A small network was shown many inputs. Here are its activations along a few directions, one row for each input.
In each table, some parts of the input vary, and every possible input appears once, in random order.
A made-up example of a description, with smaller parts first: one of 5 places around a ring, together with either a single point or one of 9 places around a ring or (one of 3 separate values, together with one of 6 places along a line).
Shared parts are said once, and a part with two or three values counts as separate values.

Other details of the inputs shift rows strongly along two fixed directions, in all tables alike. That doesn't count.
To show where, the next rows are all for the same input, with only those details redrawn:
[  1  10  -7  -1  -5 -27  -2   5  20 -18  44]
[-29  12  39 -30   4 -13 -29   4 -15  41 -71]
[ 24 -54 -66   8   6  59  43  -4 -36 -24 -40]

Table:
row 1: [ 69  53   5 -24 -39 -42  22 -69 -12  35  64]
row 2: [-48  21  58   2  19  15 -33  18   5  32 -75]
row 3: [ 25 -63 -63  24  30  63  32  -6 -43 -13 -29]
row 4: [  8   1 -12 -10  -3 -40  -4  -6   6  -7  51]
row 5: [  9   5  -5   3  13 -28 -16   3   8 -15  51]
row 6: [-18  -9  50 -14  12  -4 -33  -1 -22  54 -52]
row 7: [ -6  19  -1   9  -7 -14  -3  14  29 -30  38]
row 8: [ 24 -54 -66   8   6  59  43  -4 -36 -24 -40]
row 9: [ 11   4 -11  -7   4 -38 -11   0   4 -11  51]
row 10: [-59  28  68  10   7  25 -25  20  12  33 -79]
row 11: [ 94 -14 -55 -31 -27  37  57 -69 -62  26 -16]
row 12: [  5  12  -6   2   3 -25 -10  11  18 -21  44]
row 13: [-35  11  47  -3  28   5 -38  14  -6  39 -65]
row 14: [ 10 -42 -58  27  -9  86  55   6 -21 -39 -46]
row 15: [ 12 -10   3   2  -6 -30  -4  -4   9   3  58]
row 16: [-20 -13  47 -29  -6 -17 -22 -12 -25  65 -55]
row 17: [ 25 -75 -48  34  19  67  37  -9 -36   1 -17]
row 18: [ -7  22   7  19   3  -3  -8  18  34 -35  38]
row 19: [-10  19  -2   6 -17 -16   5   8  33 -27  37]
row 20: [-26  14  44 -15  21   1 -39  13 -12  30 -67]
row 21: [-17  28  14  28  -8   8   2  19  41 -36  37]
row 22: [-20  25   5  14 -32  -5  16   7  41 -27  36]
What is each input in this table made of?
Answer: either one of 2 separate values or (one of 4 places along a line, together with one of 5 places along a line)
Which other rows does row 18 become when the place on the line of 4 takes its other values? List them by row number.
Answer: row 2, row 7, row 19

Table:
row 23: [ -3  -2   4   8   5 -16 -10  11  14  -7  31]
row 24: [ 22  22  11  -9 -14 -33   0 -19   6  11  41]
row 25: [-21  -4  14 -19   7   8 -11   6 -20  25 -71]
row 26: [-18 -15  20  -7  21  14 -21   4 -24  32 -65]
row 27: [-14  -5  25  -4   5  22  -8   1 -17  31 -58]
row 28: [  4  24   1   3  -9  -8   1   0  18 -17  26]
row 29: [ -6   2   0  -2  -4 -20  -5   8  17 -13  28]
row 30: [-18   4  20 -22   9   7 -19   6 -21  23 -71]
row 31: [ -1   9  -1   5 -13  -5   6  -1  18 -14  26]
row 32: [ -2   8   1  10  -8  -4   4   0  13 -11  28]
row 33: [  40  -80 -102   33    9   81   66   -3  -39  -53   -9]
row 34: [  1  16  -4   6 -10  -6   8   0  19 -14  24]
row 35: [ 13  15   7 -18  -6 -43 -14 -13   5  13  43]
row 36: [ 3  4  2 15  6  2  1 -1 11 -6 27]
The inputs of row 35 and row 24 match in every part but one. If row 30 is changed in the same way as row 35 into row 24, which row does it become?
Answer: row 28
What is each input in this table made of?
Answer: one of 2 separate values, together with either a single point or one of 6 places along a line
Start at row 36 and move only the place on the line of 6, one step at a time. The first step leads to row 27. Which rows follow, in order?
Answer: row 32, row 31, row 34, row 28

Table:
row 37: [ -11   -3   28  -34   -6   32   -5  -12  -48   54 -118]
row 38: [  1  30  25   9 -12 -13  -1 -13  22  14  30]
row 39: [  5  18   4  -2   0  -9  -8   8  16 -17  16]
row 40: [  5  21   4 -12 -13 -17  -4  -4   9  -8  18]
row 41: [ 36 -70 -98  30   3  79  61   8 -27 -62  -9]
row 42: [ -17  -10   34  -30  -11   26    1  -21  -45   69 -120]
row 43: [-21 -10  15   6   1 -13 -17  21  20 -10  24]
row 44: [  -9    0   51  -25   -5   35  -12  -14  -41   66 -119]
row 45: [-30   2  18  24  14  -5 -15  20  28  -8  25]
row 46: [  8  26  11  -3  -8 -10  -5  -4  11 -11  18]
row 47: [-19   7  -1   3  -4 -20  -3  14  18 -13  15]
row 48: [-19  -4  22  15   7  -6 -18  22  22 -13  24]
row 49: [ 18 -10   4  -6  20 -33 -24  -1  -7  10  38]
row 50: [  -9    5   36  -24   -1   36   -8  -11  -43   52 -115]
row 51: [-2 31  6  6 -1 -8 -2 -7 15 -7 19]
row 52: [ -9  13  10  10   2  -6 -11  19  19 -19  16]
row 53: [  2  12  -3 -12  -6 -16  -7   8  13 -15  16]
row 54: [ -6  12  -7  -9  -6 -22   1   3  14 -11  15]
row 55: [ -5  23   0   6   7  -7  -5   5  20 -13  17]
row 56: [ -2  24   7  -8 -19 -25   6 -12  11   6  24]
row 57: [ -2  36  15   8  -7 -11   0  -9  17   4  25]
row 58: [  7  -5   1   3  27 -30 -21  -4  -2  13  38]
row 59: [ 61 -67 -88  22 -17  81  76 -21 -35 -37   2]
row 60: [-30 -10  10   9   1 -20 -10  17  22  -6  23]
row 61: [ -2  20  -1  -9 -13 -23   4  -9  10  -5  17]
row 62: [ 15 -15  -2 -15  14 -40 -24  -2  -9  12  37]
row 63: [  53  -94 -110   19   21   49   56  -17  -54  -30    9]
row 64: [-18  19   7  18   9  -5  -8  16  24 -15  17]
The inputs of row 47 and row 52 match in every part but one. If row 61 is changed in the same way as row 47 into row 52, which row does it become?
Answer: row 46
What is each input in this table made of?
Answer: one of 4 places along a line, together with either a single point or one of 6 places along a line
Which other rows does row 59 become when the place on the line of 4 takes its other values? List them by row number.
Answer: row 38, row 42, row 44
List by row number the other rows that have the place on the line of 4 in common with row 45.
Answer: row 38, row 51, row 55, row 57, row 58, row 64
Which other rows does row 48 become when the place on the line of 4 takes its other values? List them by row number.
Answer: row 43, row 45, row 60

Table:
row 65: [  1 -13  -3  19   6   2   2   9   8 -12  29]
row 66: [ -4 -39 -32   3   6  48  22   8 -26  -6 -60]
row 67: [  7 -14 -15  10  17 -19  -2  -7  -1   2  41]
row 68: [  5  12  -7  20   7  10   5   3  13 -20  20]
row 69: [-10  28  35 -31  -9 -39 -26  -3   1  31 -14]
row 70: [ -4  -6 -15   8  -5   8  12   8  17 -24  12]
row 71: [  7 -46 -19  12  15  55  12   3 -37   0 -50]
row 72: [  4 -16 -28  -1  10 -22   2   0  -2 -11  31]
row 73: [  -3  -11   18  -41    7   11  -20   -7  -46   48 -101]
row 74: [-27  12  35 -17   2 -24 -34  16   5   9 -16]
row 75: [ -2  -9  -6  20   2   7   5   8  13 -10  25]
row 76: [ 16  18  -1   7 -18   1  18 -19   8  -4  35]
row 77: [ -4 -13 -15   6   2  -2   5  14   7 -24  17]
row 78: [ 30  -3  -8  -3   2 -12   0 -11  -1   0  38]
row 79: [-14  35  38 -25 -15 -36 -20  -6   5  27 -16]
row 80: [  1   4  -5  18   3  13   9   5  15 -15  22]
row 81: [  2 -37 -19  16   6  61  24  -2 -22   3 -55]
row 82: [-29  41  35 -14   3 -22 -29  12  13  10 -28]
row 83: [ 12  15 -15  -2 -23  -3  21 -13   7 -16  24]
row 84: [ 24   2  -7   2  -5 -10   8 -12   3   1  39]
row 85: [-11  38  53 -16 -12 -34 -24 -12   7  40  -3]
row 86: [ -2   3 -18   7  -2   9  12  10  14 -27  12]
The inputs of row 78 and row 73 match in every part but one. If row 71 is changed in the same way as row 78 into row 73, which row does it become?
Answer: row 74
What is each input in this table made of?
Answer: one of 2 separate values, together with either a single point or one of 4 places along a line or one of 6 places along a line
Which other rows does row 76 become when the choice among 2 separate values takes its other values? List them by row number.
Answer: row 83
